A =
[[134 157 138 132]
 [135 151 150 138]
 [133 103 130 132]
 [151 126 143 138]]
Rows and columns are counted from 1.
row 1 col 1: 134
row 4 col 3: 143
row 2 col 2: 151
row 2 col 4: 138
row 1 col 4: 132

B =
120  108  134  150  128  117  136  148  106  126  115  146  113  134  113
124  126  126  128  126  131  131  106  147  140  149  135  148  121  115
130  126  124  113  118  108  136  148  140  112  144  128  113  116  141
144  140  139  131  134  149  129  141  141  119  135  120  105  123  133
132  131  121  136  118  108  108  109  132  125  148  108  109  128  150
134  125  109  147  117  145  142  133  129  132  123  107  143  113  120
123  132  127  134  126  151  117  150  136  116  119  115  149  105  129
143  118  146  123  133  112  122  124  138  109  144  119  146  130  133
128  141  111  142  137  126  138  144  118  110  149  133  145  131  113
142  115  148  137  120  127  105  149  148  128  110  110  114  131  147
128  111  129  138  137  112  125  113  115  127  108  144  150  119  112
108  146  135  113  130  134  116  138  138  134  116  131  106  141  116
126  107  147  105  119  135  111  119  113  108  138  111  151  137  145
Rows and columns are counted from 1.
(1, 1): 120
(11, 11): 108
(11, 14): 119
(12, 15): 116
(1, 13): 113
(3, 7): 136
(7, 14): 105
(1, 12): 146
(9, 12): 133
(13, 8): 119
(1, 4): 150
(4, 14): 123
(12, 10): 134
(5, 12): 108
(8, 10): 109
(9, 7): 138
(6, 13): 143
(1, 10): 126
(1, 7): 136
(13, 4): 105
(10, 9): 148
(11, 2): 111
(5, 5): 118
(10, 8): 149
(1, 5): 128
(2, 11): 149
(12, 13): 106
(5, 3): 121
(1, 8): 148
(4, 12): 120
(9, 15): 113
(2, 5): 126
(11, 15): 112
(4, 3): 139
(11, 8): 113
(5, 14): 128
(13, 9): 113

X =
132	144	131	137	126	131	122	122	138	127	119	126	124	128	129
130	128	114	132	127	115	126	128	123	144	123	123	107	121	123
104	154	120	147	123	132	126	142	140	122	122	136	140	125	126
123	106	147	133	124	141	103	125	127	123	127	112	107	122	129
133	127	119	120	124	113	146	128	142	123	117	138	129	148	142
120	121	112	129	129	121	106	146	140	131	136	130	135	124	120
126	126	153	125	146	100	114	152	139	121	132	134	99	116	133
114	137	122	133	136	122	136	136	113	136	129	118	128	125	131
Rows and columns are counted from 1.
row 1 col 1 => 132
row 3 col 1 => 104
row 6 col 14 => 124
row 1 col 7 => 122
row 1 col 3 => 131
row 1 col 2 => 144
row 2 col 11 => 123
row 8 col 2 => 137
row 6 col 9 => 140
row 2 col 9 => 123
row 5 col 14 => 148
row 6 col 5 => 129
row 6 col 6 => 121
row 7 col 4 => 125
row 4 col 7 => 103
row 1 col 12 => 126
row 1 col 14 => 128
row 8 col 7 => 136
row 3 col 13 => 140
row 6 col 1 => 120
row 3 col 7 => 126
row 4 col 15 => 129
row 1 col 5 => 126
row 7 col 8 => 152
row 8 col 9 => 113
row 7 col 9 => 139
row 5 col 8 => 128
row 8 col 3 => 122
row 1 col 8 => 122
row 8 col 1 => 114
row 3 col 12 => 136
row 6 col 15 => 120

x =
127	122	103	109	114
129	122	106	114	118
128	123	107	113	117
129	124	108	114	118
128	122	104	111	115
130	123	105	113	116
128	121	101	109	113
129	124	109	115	119
130	120	99	109	112
Rows and columns are counted from 1.
(1, 1) = 127
(9, 1) = 130
(2, 1) = 129
(1, 5) = 114
(4, 1) = 129
(2, 4) = 114
(3, 2) = 123
(1, 2) = 122
(7, 4) = 109
(9, 5) = 112
(8, 3) = 109
